A small network was shown many inputs. Here are its activations along a few directions, one row for each input.
In each table, some parts of the input vary, and every possible input appears once, in random order.
Descriptions start from the smaller parts, as in this example, which fits no table here: one of 3 separate values, together with either a single point or one of 11 places around a ring or (one of 4 places along a line, together with one of 8 places around a ring).
Shared parts are said once, and a part with two or three values counts as separate values.
In the rows, 128 means zero.

Other details of the inputs shift rows strongly along two fixed directions, in all tables alike. That doesn't count.

A family of inputs:
R1: [ 98 101 137  53 102 198 101 160 126 200 122]
R2: [138 118 107 152 124 163 101 196 146 100 145]
R3: [163 125 143 163 126  68 149 101 135 123  89]
R4: [136 125 107 153 135 184 137 186 152 115 145]
R5: [136 159 139 151 129  91 120 104 116  87 103]
R6: [103 116 147  46 139 101 112  60  90 180 143]
R7: [121 174 157 161 139 107 146 100 118 103 126]
R8: [128 113 153 183 112  84 140  93 113 102 102]
R9: [138 165 138 151 140 110 161  94 116 102 107]
R10: [129 109  89 131 137 140 127 202 156 101 123]
R11: [133 165 124 149 149 100 159  94 126 109 104]
R12: [148 159 139 162 133 106 111  92 110  89 128]
R13: [144 144 127 139 101  92 154  75 154  77 135]
R14: [165  83 112 164 121 140 130 191 166 136 130]
R15: [144  88 121 158 113 126 149 203 154 134 135]
R16: [146 110 103 145 132 165 119 191 141  95 151]
R17: [118  59 125  70  73 168 116 160 110 214 115]
R18: [112 175 154 164 141 104 133  99 130 107 119]
R19: [139 175 143 171 137 125 129  87 121 108 122]
R20: [138 118 114 138 115 155 125 206 136  91 126]
R21: [128 109 118 135 134 147 137 203 138  91 156]
R22: [117 108 100 133 145 134 128 203 156 103 149]
R23: [128 100 149  95  91 120 103  47  86 211 115]
R24: [125 158 150 154 138  85 122 105 115  89 129]
R25: [146 114 140 193 110 102 122  80 117 106  96]
R26: [128 174 121 169 147 110 125  85 139 118 117]
R27: [144 109  88 141 141 154 124 192 146 103 152]
R28: [106 131 108 146 138 154 139 200 164 122 142]
R29: [142 149 120 139 145  82 142 100 116  90 110]
R30: [ 91 133 153  59 141 118 120  56 105 199 132]
R31: [129 134 110 161 128 182 119 190 157 120 139]
R32: [137 158 117 159 144  92 106  90 129  99 123]
R33: [130  91 174  71 115  89 123  64 103 209 125]
R34: [135  73 115 166  91 151 135 192 140 111  96]
R35: [106  58 135  73  81 162 118 161 110 215 142]
R36: [123 134 155  69 128 148 118  45  87 192 138]
R37: [127 174 143 160 133 109 138  98 126 106  97]
R38: [125 125  89 153 146 171 128 186 169 126 139]
R39: [111 142 167  61 111 140 117  59  86 188 109]
R40: [144 150 135 143 136  93 138  99 111  82 109]
R41: [109  92 108  55 129 197 110 145 131 210 152]
R42: [117 123 106 139 146 155 158 198 153 118 151]
R43: [105  85 146  44 105 176  99 167 102 178 161]
R44: [138 160 136 165 136 103  98  92 123  92 120]
R45: [119 156 132 149 146  74 124 103 126  95 128]
R46: [118 133 141  66 137 138 117  44  96 199 135]
R47: [129 118 111 141 117 153 112 206 149  95 119]
R48: [160 130 138 167 116  71 151 100 126 125  88]
R49: [102  92 112  41 122 185 125 155 128 205 130]
R50: [134 166 139 152 140 111 155  94 122 101 103]
R51: [133 109  87 128 138 140 136 201 151 101 128]
R52: [132 143 137 142 110  86 156  76 153  78 162]
R53: [130 157 121 146 137  80 122 101 126  94 101]
R54: [116 174 153 163 141 103 139 100 125 107 123]
R55: [110  77 138  38 114 172 116 163 100 177 168]
R56: [166 130 135 181 122  83 135  90 130 129 109]
R57: [126 108 103 130 142 137 141 203 143  99 157]
R58: [135 109  85 143 143 151 110 191 159 106 144]
R59: [123 166 149 155 149 105 157  96 121 102 129]
R60: [125  71 116  45  79 190 108 124 151 174 185]
R61: [100 126 172  57 119 113  88  65  87 175 134]
R62: [125 134 111 162 127 184 113 190 161 120 134]
R63: [132 118 152  58 124 130 100  49  76 174 144]
R64: [121 173 125 155 141  99 140  96 137 113  95]
R65: [122 124 121 142 137 165 160 198 143 111 154]
R66: [147 150 134 141 136  92 144 100 106  83 113]
R67: [112 123 102 140 150 153 154 197 160 121 148]
R68: [123 166 121 152 152  97 147  94 138 112  96]
R69: [121 117 133  56 137 118  94  47  93 184 138]
Description of these inputs: one of 3 separate values, together with either a single point or one of 4 places along a line or (one of 2 separate values, together with one of 9 places around a ring).
Question: The inputs of R45 and R53 match in every part but the choice among 3 separate values. If R59 is changed in the same way as R45 into R53, which row does it become?
Answer: R50
Question: The inputs of R6 and R51 match in every part but the choice among 3 separate values. If R42 is changed in the same way as R6 into R51, which row does it become?
Answer: R11
Question: Which other rows does R62 become when the choice among 2 separate values takes its other values? List them by row number.
Answer: R44
Question: Which other rows does R38 become when the choice among 3 separate values takes its other values? List them by row number.
Answer: R30, R68
Question: Which other rows does R65 become when the choice among 3 separate values takes its other values? List them by row number.
Answer: R9, R36
Question: A walk changes only the place on the ring of 9. It starts at R44 and steps to R2. List the rest of the walk in order.
Answer: R12, R16, R63, R27, R69, R58, R32

A family of inputs:
R70: [ 98 174 167  59 143 130 119  17  67 187  95]
R71: [161 170 139 221 114  69 133  67 130 112  74]
R72: [183 147 131 187 135  55 138  55 126  73 135]
R73: [ 93 100 124  51 119 211  63 147 105 191 148]
R74: [144 137  94 137 152 163 117 202 147  64 183]
R75: [151  88  93 200 107 159 113 193 162 111 118]
R76: [166 149 153 210 110  81 127  48 136  75 108]
R77: [127   7 166  39  55 111  93 195  66 174 101]
R78: [144  93  86 153 107 130 157 195 172  90 164]
R79: [ 88 158 155  30 167  91 117  16  82 166 149]
R80: [103 183 171  70 127 123  83  21  73 194 103]
R81: [101 101 146  39 104 220  71 142 114 172 166]
R82: [123  61 125  65  88 194 128 146 117 233 105]
R83: [113 142  86 127 142 151 142 203 157  63 182]
R84: [146 146 126 179 155  37 168  63 139  85 120]
R85: [133 104 115 193 123 145 177 212 166 140 116]
R86: [140 101  98 157 134 129 167 209 185 117 121]
R87: [115 213 138 151 189  66 157  79 135  72 110]
R88: [102 158 118 164 161 168 161 222 152 113 135]
Question: Describe the family of inputs behind these rows.
Answer: either a single point or (one of 2 separate values, together with one of 9 places around a ring)
Question: Which other rows does R72 become when the place on the ring of 9 takes its other values? List them by row number.
Answer: R71, R75, R76, R78, R82, R84, R85, R86

A family of inputs:
R89: [125  72 144  70  76 143  99 102 113 184 117]
R90: [116 126 139  81 123 155  90 114  99 176 117]
R91: [146 172 100 221 163  93 148 158 156  50 100]
R92: [124 116  85 165 144 160 157 231 177 108 129]
R93: [118 113 124  61 134 139 100 104 113 159 149]
R94: [169 106 130 165 120 114 151 126 134 114 108]
R95: [130 180 147 152 152  77 118  29  98  84 124]
R96: [148 215 147 221 159  60 144  54 125  26 120]
R97: [113  90 105  73 123 189 133 201 156 156 172]
R98: [147 153  87 224 143 152 160 248 191  24 158]
R99: [114 119 125  72 133 136 117 113 117 186 118]
R100: [131  72 141  93 104 135 119 113 103 205 136]
R101: [144 201 124 210 174  35 168  51 141  38 122]
R102: [158  82  87 176  86 157 149 229 160  95 121]
R103: [100 126 149  86 120 160 131 108 113 185 126]
R104: [109 130 153  85 118 164 106 112 104 179 121]
R105: [122 122 101 158 131 179 152 220 170  85 167]
R106: [128 116 173  96  99  75  98  10  95 177 102]
R107: [107  62 133  64 108 147 132 244 114 136 141]
R108: [123 149 125 162 142 133 123 132 123 107 109]
R109: [134  56 114 122  96 169 111 213 151 173 147]
R110: [137 179 133 138 159  54 135  32 115  95 125]
R111: [109 158 166  80 137  92 135  16  96 187 105]
R112: [126 161 134 159 133 129 142 134 135 118 116]
R113: [121 123 135  68 124 152  84 105 101 154 149]
Question: Describe the family of inputs behind these rows.
Answer: either a single point or one of 6 places around a ring or (one of 2 separate values, together with one of 9 places around a ring)
Question: A walk changes only the place on the ring of 9. It starts at R112 and steps to R103. List the rest of the walk in order.
Answer: R111, R92, R99, R91, R90, R108, R104
Question: List by row number the other inputs of the same sort as R109.
Answer: R89, R94, R100, R102, R106
